Each row below holds a small network's activations on one input, seen along a few directions.
Each table varies a few parts of the input and shows all the possible inputs, shuffled.
Descriptions start from the smaller parts, as in this example, which fits no table here: line(6) and (point or ring(9) or (values(3) and ring(5))).
Shared parts are said once, and a part with two or three values counts as separate values.

Other details of the inputs vary at random and push rows far along two fixed directions, the same in every table; ignore that.

A family of inputs:
x1: [ -2  12 -21  28 -26 -24   5  -2   9 -33  -2]
x2: [ -9 -14  20   5   2 -36 -24  30 -26 -27  44]
x3: [ -1  30 -36 -13  15  17  16  10  21  -5 -21]
x4: [-16 -15  33   5  21  -4   8 -30  -4  45 -26]
x5: [-14  -1  15 -28  -3 -42 -21  35 -26 -19  36]
x6: [ 18  22 -21  19 -11   3   6 -15  17 -15 -21]
x7: [-11 -30   7 -20 -18  -4 -24  -5 -14  18  28]
x8: [ -1  -3  33 -13   1  26 -10 -32  -9  39  -4]
x9: [ 18 -11  14 -10 -29  15  20  -9  33  -5  -7]
x10: [  0  21 -33  -6 -17   4  -3   8   8 -34  11]
x11: [-18 -26   5 -34   4 -13 -16  13 -14  27  18]
x12: [ 30 -33  37  -8  -3  28  34 -39 -22  40  -3]
x13: [ -8   4 -20  39  -3 -17   9  17   3 -34  -7]
x14: [ 11  19  -1  11  -5   8  -1 -18  12   0  -3]
x15: [-12 -19  23 -11  27  38  -5 -16 -11  40  -7]
x16: [  2   5 -45  11   4  32   9  15  20   0 -15]
x17: [ 11  37 -22   8  17   2  16   4  25  -5 -20]
x18: [-13 -12  17  -8  -4 -26 -25  37 -31 -27  41]
x19: [  7  12  -5   3  14 -12   7  -2   8   0 -22]
x20: [  8   1  -1  22  13   6   2  -1   1  -5 -18]
Each input here is: values(2) or (values(3) and line(6)).

A family of inputs:
x21: [ 17  -2  -7  13 -25 -21  12   9   0 -43  12]
x22: [-22 -18  22   1   4 -24 -21   5 -25   1  20]
x23: [  0   6 -28 -17 -12 -11   2  32   3 -29  18]
x24: [  7  49 -23 -13   0 -59   5  22   1 -43   5]
x25: [  1  23 -27  -3  17  32  11   7  12   5 -17]
x26: [-10  10 -31  -5  -6 -20 -11  30   5 -26  15]
x27: [  7 -14  38   9  -5  16   5 -44   0  34 -11]
x28: [ 11   8 -19  17  11  16  24   2  14   3 -23]
x29: [ -4   9 -31 -15  -2 -11   0  38   0 -27  19]
x30: [-15  -6  17  -8  24  25 -14 -22  -5  46 -12]
x31: [ -7 -26  28  -4 -17 -25 -10  -6 -17   2  16]
x32: [ 21   1  -1  18 -24 -16  11   5  -2 -37  15]
x33: [ -9 -15  18 -15  11  21  -7 -24   4  47 -13]
x34: [ -8 -20  20 -17 -15 -18 -22  -1 -15   7  22]
x35: [  4   4 -10  12 -28 -25   4   4   7 -39   8]
x36: [  6  36   1   1  24   9  13  12  34  -6 -30]
x37: [ -5 -22  30   9   2 -21 -17   4 -32  -5  24]
x38: [ -8 -20  26  -1   8  14   4 -29   1  42 -18]
x39: [ 15   4 -15  15   2  15  26  -4  16   0 -24]
x40: [-16 -21  11 -29  12  -7 -20  21 -26   9  29]
x41: [-10 -23  25   3   7 -21 -14  12 -33  -3  26]
x42: [ -9 -30  21  -2   9 -21 -14  16 -31  -1  25]
x43: [-12 -17  23   0  17  14   2 -24  -1  45 -17]
x44: [ 23   5 -10  18  -8  15  27 -10  14  -5 -23]
x45: [ 15  16 -22  -7  -6  27  19  -2  18   1 -16]
x46: [ -3  18 -33   4  16  23   0   2  19   7 -22]
x47: [  0  26 -24  14   9  22  -3  -8  18   3 -23]
x48: [ 16  15 -17  -6  -8  27  19 -10  21  -3 -14]
x49: [ 10  16 -17   4 -11  17   8 -18  26  -1 -19]
x50: [ -3  13 -25  18  13  15  10  -3  17   2 -26]
x51: [ -1 -14  27  -8 -17 -13 -20 -12 -11   5  25]
x52: [ -6  -6  22 -13  21  33  -7 -19 -10  41  -8]
x53: [ -8  13 -18  22 -10 -25 -10  17  -3 -39   9]
x54: [  4 -17  29 -18 -14  -4  -9  -6 -17   4  30]
- What do these inputs look like to the network? => values(2) or (line(4) and line(8))
- Which other rows does x39 become when the line(8) part takes its other values? List them by row number. => x21, x28, x32, x37, x41, x42, x44

A family of inputs:
x55: [15 -7 14 -9  8 23  5 -9  0 25 -9]
x56: [ 13  -9  16  36   9   5  -1 -36  -2  24 -19]
x57: [ -5  22 -14  18  16  16   3  -1  12  -5  -9]
x58: [ -5 -11  26 -18   2 -16 -16   4  -6   9   7]
x59: [  2 -24  14 -21  -3  -5  -7  -1 -18   7  15]
x60: [ -2  -1  20  -1  24  20   3  -7  -2  23 -21]
x61: [-22 -15  16  -6   5  -8 -14   3 -25   6   7]
x62: [-15 -22  17   2   8  -1 -21   6 -16   6  13]
x63: [  6  -7  15  -8   9  14   1  -9  13  30 -18]
x64: [ -8  13 -11   1  -9 -21 -22  12   7 -20  12]
x65: [-16  11 -11   5   1 -18   0  17 -10 -21  15]
x66: [ -3  -6  19 -10   0  -2 -16  -8 -17   7  28]
x67: [ -8  -8 -21   1 -19 -16   0  19   4 -13  16]
x68: [  0 -17   3  -9   6  13  11 -14  12  29 -12]
x69: [  9  -1 -14  34 -18 -39   2   3 -14 -26   6]
x70: [-14  -9 -17   9  -6  -9   3  26  -9 -18  16]
x71: [  6   3 -14 -14  -9 -13  -2  13  -9 -28  11]
x72: [-11   7 -18  -5 -16 -22 -11  14   0 -20   6]
x73: [  4  25  -6   9  20  10  17   7  13  -3 -14]
x74: [ 13   1  18 -12  11  24   3 -14  -2  23 -13]
x75: [ 17   4  15  12 -34 -19  16   9  10 -46  11]
x76: [  3  24 -20  -3   6   0  17  -8  24  -1 -16]
x77: [ -3 -21  11 -14 -11  -1 -11  -1 -22  11  17]
x78: [ -2  13 -19   4  13  10  12   4   7 -11 -23]
x79: [  9  29 -13   1   5   3   8   3  26   0 -22]
x80: [  0  11 -29   6  -9   8   7   1  20   1 -19]
x81: [ -5  15 -17  16  12  18  -4   2   9 -10 -17]
x82: [ -4 -23  37   5 -35 -10   4 -23 -12  -5  12]
x83: [  6  10 -12  10  13  14  11  14  12  -5 -18]
x84: [  4  18 -25  -4   1   4   9  -4  22  -7 -26]
x85: [-11  -9  18 -22   1 -24 -13  -4  -7  12   7]
x86: [ -7  -7 -13  -1   1 -16   0  24  -7 -25   7]
x87: [ -5  -7  15 -16  -7  -7 -13  -5 -24  11  17]
x88: [  6  -5  26 -18   2  -9 -11   4 -17   8  17]
x89: [  9 -25  24  15   1 -34   0 -17 -24   5   4]
x90: [ 10  -3   4   8 -37 -22  18  -1   7 -49   8]
x91: [ 18  27 -10   0   6  14  19  -1  13  -2  -5]
x92: [  8   2  10 -16  10  17   6 -22  -3  26 -13]
x93: [  4  -5  -9  -3 -10 -17   1  26  10 -17  15]
x94: [  0  20 -23   8  -1  13  -8  -5  24  -6 -19]
x95: [ -2  -7  18 -11  -2  -2 -24  -6 -18   7  21]
x96: [-11  14 -16  -5 -15 -26 -10  13   2 -16   7]
x97: [-21  -9  17  -5   7 -12 -13   3 -23  10   8]
x98: [ -6  -6  16 -15  -5  -7  -5  -8 -22  12  24]
x99: [ -3   2 -21  21   8  21   6   9  12  -5  -6]
x100: [-12 -11   6   4  12  20   3  -9  -6  26 -17]
x101: [  9  29 -10   1   7   3  15   0  27   2 -14]
x102: [  6  -8 -17   3 -15   2  -7  17  -3 -21  28]
x103: [  0  27 -19  10   4   9   1  -9  27  -1 -10]
x104: [ 23  -6  26  27  14   0  14 -26  -2  26 -24]
x105: [ 21   7 -17   3  -2  20  19   9  14  -4  -4]
x106: [ -2   5  22  -1  26  17   4  -7   0  28 -20]
x107: [  0 -12   5 -12   7  11   3 -17  11  28 -20]
x108: [ 16   1 -26  -2  -4  18  21   2  11  -6  -6]
x109: [ -3 -13  17 -12  -3   3 -24  -6 -19   4  19]
x110: [ 13   9 -23   7  -4  24   0   0  11  -7  -6]
x111: [  6   5 -14  13  12  16  18  17  13  -4 -12]
x112: [ -9   7   8  -5   6   9   4 -26   7  35 -12]
x113: [ -6 -19   7   0  19  19  14  -7  -2  24 -13]
x114: [  3   5 -27  13  -5  16   3   3  27  -1  -7]
x115: [-18  -9  21   0  12  -6 -24   2 -18   6  12]
x116: [ -5  -2 -16   3 -13 -14 -20  17   8 -20  13]
x117: [  7  -1   4  22 -39 -12   0  -3  10 -48  16]
x118: [  5  10 -11 -13  -6 -17   6   9  -7 -22  21]
x119: [ -3 -27   9 -11 -12   2  -3   1 -20  13  24]
x120: [  2  -2   6  -9   1  24   0 -22  -8  25 -12]
x121: [-10   8  -8  -3   8 -22   5  18  -7 -25  13]
x122: [-15 -12  20 -12  14 -15  -9   3 -20   6   6]
- Changing only one part turns x99 into x70. The same change can be made to x115. Which row results? => x97
- Changing only one part turns x100 into x62. The same change can be made to x61. Which row results? => x81
- What do these inputs look like to the network? => line(4) and (values(2) or (values(3) and line(5)))
- A walk changes only the line(5) part. It starts at x112 and steps to x96. List the rest of the walk in order. => x72, x80, x67
- Which other rows does x90 become when the values(2) part takes its other values? List them by row number. => x89
- Which other rows does x93 become when the values(3) part takes its other values? List them by row number. => x105, x111
- Which other rows does x56 become when the values(2) part takes its other values? List them by row number. => x117
- Which other rows does x109 become when the line(4) part takes its other values? List them by row number. => x71, x74, x120
